A small network was trained on invented records. Each row is its activation on one of them, seen along a few directions.
After each row come some of the record's fields: V, U, B, K.
A field that a record lacks is written absent.
Other fields move the rows too, some of them a lot.
In the rows, 500 means zero.
Strong random noise was added to every row along 2 fixed directions; ignore it. To show where, here is one row again and again, with new noise each time:
[466 500 645 421 270 592 471 572 401 492 549 654 444 494 571 534 564]
[503 485 663 519 381 584 481 546 419 519 491 716 546 412 543 408 512]
[470 519 655 403 334 539 457 476 458 521 582 523 461 549 577 569 419]
[475 513 656 424 342 547 461 490 450 520 565 559 476 524 571 540 438]

[611 613 493 519 763 397 475 324 608 559 528 313 613 462 387 443 129] : (V v2; U u1; B b1; K k2)
[385 509 362 293 324 510 492 566 502 418 602 340 270 682 554 799 668] : (V v1; U u3; B absent; K absent)
[550 545 692 560 703 420 454 280 631 521 493 480 654 427 525 378 240] : (V v1; U u2; B absent; K absent)
[580 585 300 545 785 396 512 516 585 455 537 292 521 493 350 484 406] : (V absent; U u2; B absent; K absent)
[385 384 384 499 401 463 507 482 508 572 485 335 404 684 584 705 656] : (V v2; U u3; B b2; K k1)
[617 473 734 647 661 488 528 488 558 411 320 830 613 255 535 240 675] : (V v1; U u2; B absent; K absent)
[449 488 513 474 432 483 487 442 504 503 496 468 453 556 524 566 500] : (V v1; U u1; B b2; K k1)
[473 521 474 436 415 518 489 482 467 537 576 407 436 596 495 598 435] : (V v2; U u1; B b1; K k2)
[550 507 220 591 809 392 542 494 575 526 540 226 595 533 344 446 321] : (V absent; U u3; B absent; K absent)
[471 514 459 464 501 500 469 432 530 532 623 319 504 597 487 552 287] : (V v1; U u2; B absent; K absent)
[582 609 248 463 492 481 511 703 455 412 548 450 391 456 324 560 585] : (V absent; U u2; B b1; K k1)
[520 614 674 288 368 461 439 423 541 465 610 389 367 542 535 667 373] : (V v2; U u1; B b2; K k1)
[574 580 672 399 692 354 495 264 672 454 537 310 503 491 535 540 263] : (V v1; U u3; B absent; K absent)
[511 512 642 436 470 466 489 444 560 458 518 500 452 516 567 554 527] : (V v1; U u1; B b2; K k1)
[502 522 444 459 509 487 493 533 495 495 549 422 472 520 461 511 473] : (V absent; U u1; B b2; K k1)
[582 606 497 456 424 549 514 600 415 402 493 642 442 361 390 471 532] : (V v1; U u1; B b1; K k2)
[476 466 229 521 393 552 539 774 399 440 479 543 384 507 405 555 849] : (V absent; U u2; B b2; K k1)
[571 551 709 537 516 484 478 387 496 498 494 600 594 384 501 362 259] : (V v1; U u1; B b1; K k2)
[436 432 427 563 434 485 502 444 478 615 522 371 526 637 519 558 337] : (V v1; U u3; B b1; K k2)
[624 527 516 622 596 486 527 555 484 424 377 702 539 301 437 366 633] : (V v1; U u2; B b1; K k1)
[537 668 505 236 276 468 437 475 482 449 732 255 300 627 480 795 272] : (V v1; U u2; B b1; K k2)
[517 565 576 418 356 539 470 506 430 497 595 522 484 475 489 517 316] : (V v1; U u1; B b1; K k2)
[448 436 682 475 393 518 464 458 496 508 508 549 487 531 623 508 537] : (V v1; U u1; B b2; K k1)
[408 424 569 492 586 394 449 189 614 694 569 108 569 789 611 649 172] : (V v2; U u1; B b2; K k1)
[434 430 442 468 468 531 518 544 518 493 469 490 461 571 560 544 689] : (V v2; U u2; B absent; K absent)
[602 470 366 738 698 524 568 552 460 593 361 651 708 297 349 236 438] : (V v2; U u3; B b1; K k2)
[353 483 435 392 185 645 472 592 381 541 634 517 423 612 550 552 538] : (V v2; U u1; B absent; K absent)
[439 512 454 346 296 540 472 533 437 476 624 383 355 656 533 705 519] : (V v1; U u1; B b1; K k2)
[483 500 650 404 401 553 521 591 528 384 445 700 400 428 597 506 795] : (V v1; U u3; B absent; K absent)
[593 561 754 476 560 452 451 354 563 484 520 552 568 372 510 414 263] : (V v1; U u1; B b1; K k1)
[477 432 607 543 574 445 475 336 563 547 478 403 559 579 578 524 395] : (V v1; U u1; B b1; K k1)
[445 388 148 631 339 639 555 793 293 566 454 628 465 503 402 468 778] : (V v2; U u3; B b1; K k2)
[469 521 286 403 454 549 521 611 461 487 576 381 393 558 427 605 591] : (V v2; U u3; B absent; K absent)
[484 516 651 464 288 611 469 552 365 509 535 649 470 469 550 479 533] : (V v2; U u1; B b1; K k2)
[500 593 614 414 318 561 484 588 407 430 506 684 415 419 499 518 578] : (V v2; U u1; B b1; K k2)
[310 359 374 394 258 578 516 622 457 506 527 461 342 711 646 700 860] : (V v2; U u3; B absent; K absent)
[559 450 344 703 733 468 548 508 510 566 365 554 662 375 424 325 475] : (V v2; U u3; B b1; K k2)
[499 488 667 494 444 503 487 445 500 471 477 585 473 482 565 531 549] : (V v1; U u1; B b1; K k1)
[447 556 450 297 438 504 520 589 555 364 516 425 286 566 533 712 811] : (V absent; U u3; B absent; K absent)

Which values does each new row have?
[507 385 514 691 578 558 519 526 457 594 377 681 682 381 494 287 558] : (V v2; U u1; B b2; K k1)
[454 547 251 388 541 444 504 586 550 456 600 193 347 717 459 726 576] : (V absent; U u2; B absent; K absent)
[484 381 353 727 605 528 540 501 457 637 380 547 660 454 452 364 464] : (V v2; U u3; B b1; K k2)
[518 441 482 674 579 554 552 644 484 430 298 843 552 293 475 323 824] : (V v1; U u3; B absent; K absent)
[488 590 573 269 481 365 456 332 636 495 636 183 355 696 569 759 366] : (V v2; U u1; B b2; K k1)
[585 603 477 526 386 576 506 625 380 473 527 671 523 336 380 410 411] : (V v1; U u2; B b1; K k2)
[456 413 570 589 480 536 492 371 447 607 501 455 599 577 541 464 294] : (V v1; U u1; B b1; K k2)
[520 481 412 525 558 552 547 710 467 382 412 677 429 403 452 446 883] : (V absent; U u1; B absent; K absent)
[468 515 308 445 262 626 505 699 310 518 572 516 395 558 413 606 583] : (V v2; U u1; B b1; K k2)
[521 405 460 644 684 457 570 495 552 484 379 554 556 420 488 402 598] : (V v1; U u3; B absent; K absent)
[567 534 492 597 412 653 512 688 318 507 453 832 565 264 390 279 570] : (V v2; U u1; B b1; K k2)
[533 471 604 658 449 608 484 556 382 570 450 775 658 330 466 270 407] : (V v1; U u1; B b1; K k2)
[478 435 451 642 578 513 486 384 466 714 531 385 695 593 492 371 178] : (V v2; U u1; B b1; K k2)
[405 483 351 476 470 518 510 510 483 576 562 360 500 628 498 569 443] : (V v2; U u3; B absent; K absent)
[597 560 772 510 451 543 471 487 462 439 466 755 546 272 501 329 439] : (V v1; U u1; B b1; K k1)
[503 413 588 611 744 430 549 406 643 506 368 520 609 489 575 424 599] : (V v1; U u3; B absent; K absent)
[525 560 670 400 425 477 480 446 506 453 536 533 434 477 532 561 454] : (V v1; U u1; B b1; K k1)
[528 487 544 569 525 451 471 441 529 519 465 506 537 481 494 504 432] : (V v1; U u2; B b1; K k1)
[540 586 403 497 588 480 522 513 507 492 514 470 526 410 389 427 385] : (V v2; U u3; B absent; K absent)
